Read these off the row that follows.
1) Find the third entry from the left.
2) Find the last entry.
3) Find the entry just left of the smallest entry.
4) Find the first entry.
5) Find the 5th entry.
[6, 8, 2, 8, 6, 7, 5, 6, 6, 7, 5, 6]
1) 2
2) 6
3) 8
4) 6
5) 6

[[-510 -104  403  473 -545  591 -259 -103  487  559  672 -227 -719 -550
   343 -145]
 [ 153  194  705  691 -430 -339 -685  599 -584 -338  719 -310  153  451
  -724  466]
 [  77  755 -487  639 -630  772  333 -217  695  511 -591  -78 -493  257
  -722 -653]
 [ 785   30 -714  103 -346  329 -511  719 -142 -221  249  507 -119 -317
   551 -609]]
The entry just left of -550: -719
The entry just right of the largest entry: 30
Find the entry just left of 249.
A: -221
Find the entry just right of 639.
A: -630
The entry just right of -719: -550
The entry just left of 591: -545
Find the entry just left of 551.
A: -317
The entry just right of the smallest entry -> 466
Find the minimum.
A: -724
The entry just right of -714 -> 103
Find the maximum.
A: 785

Questions about the grid below. Counting starts at 0.
1) Find the entry at row 2, column 2.
2) Find the entry in the top-left corner.
3) Find the entry in row 0 and column 2.
4) Find the entry at row 1, column 2.
5) Find the entry in the bottom-right corner.
6) Find the bottom entry of the column that holds the largest entry.
7) Find the entry at row 1, column 0.
[[-23 -24 -29 -20 -20  -3]
 [-26  13 -25  46  46  -2]
 [-19 -22 -25 -17 -17  -9]
 [-17 -22 -25 -17 -17  -9]
 [-20  16 -20  50  50  -4]
 [-17 -22 -25 -17 -17  -9]
 [ 56 -12 -23  25  25 -19]
 [-11  17 -19  51  51 -10]
 [ 53  -7 -19  27  27 -17]
 [-17 -23 -25 -18 -18  -8]]
1) -25
2) -23
3) -29
4) -25
5) -8
6) -17
7) -26

Questions about the grid below. Indices start at 0.
1) Give the entry in row 0 and column 2.
2) Give the entry in row 0 and column 1.
3) Give the entry directly above 193.
4) Give the entry in the top-right corner.
5) Give the entry in row 0 and column 0.
6) Give the entry in row 1 and column 0.
7) Give the entry in row 2 and column 0.
8) Give the entry in row 2 and column 2.
array([[597, 763, 450, 542, 734, 233, 792, 496, 680, 697, 400],
       [556, 671, 782, 655, 657, 681, 665, 193, 638, 645, 558],
       [630, 707, 701, 885, 750, 716, 856, 446, 611, 677, 552],
       [611, 435, 866, 481, 614, 711, 427, 727, 508, 643, 799],
       [654, 896, 458, 246, 604, 561, 760, 412, 538, 582, 689],
       [481, 337, 566, 705, 709, 774, 675, 292, 525, 565, 804]])
1) 450
2) 763
3) 496
4) 400
5) 597
6) 556
7) 630
8) 701

Questions about the grid below. Counting starts at 0.
1) Find the entry directly below 8.
2) Find the bottom-left entry.
3) Find the entry in row 1 and column 0.
4) Find the entry just left of the smallest entry.
5) Find the entry at row 0, column 0.
6) Find the entry in the bottom-right corner.
7) Find the entry directly above -28.
8) Find the entry directly above the smallest entry.
0,9,-19,25,46,3,32,14,-26,10
-32,-7,-14,-5,-33,-38,5,32,9,-1
38,-33,-7,49,-23,4,3,42,2,-1
-30,13,-14,-12,-2,-38,17,17,0,2
-11,-24,-30,23,-25,38,-8,15,16,8
-18,-6,-5,-5,-26,-19,-1,29,-14,-12
29,31,-24,3,-4,-15,19,15,14,-8
-14,7,-34,-6,-46,-13,2,37,10,-13
35,37,13,-36,-22,-13,-14,-17,15,-26
-12,14,-13,-8,21,49,-5,-2,-54,-15
-17,-25,44,-23,-26,-23,-30,-17,9,-2
-3,3,-37,25,18,29,19,17,-12,7
2,35,28,-45,17,-15,-8,-26,-29,-22
-21,-16,9,-13,-27,18,-25,9,-28,-17
-36,-20,4,-6,-20,-29,-4,9,15,10
-21,11,-25,7,37,23,19,-7,-12,14
1) -12
2) -21
3) -32
4) -2
5) 0
6) 14
7) -29
8) 15
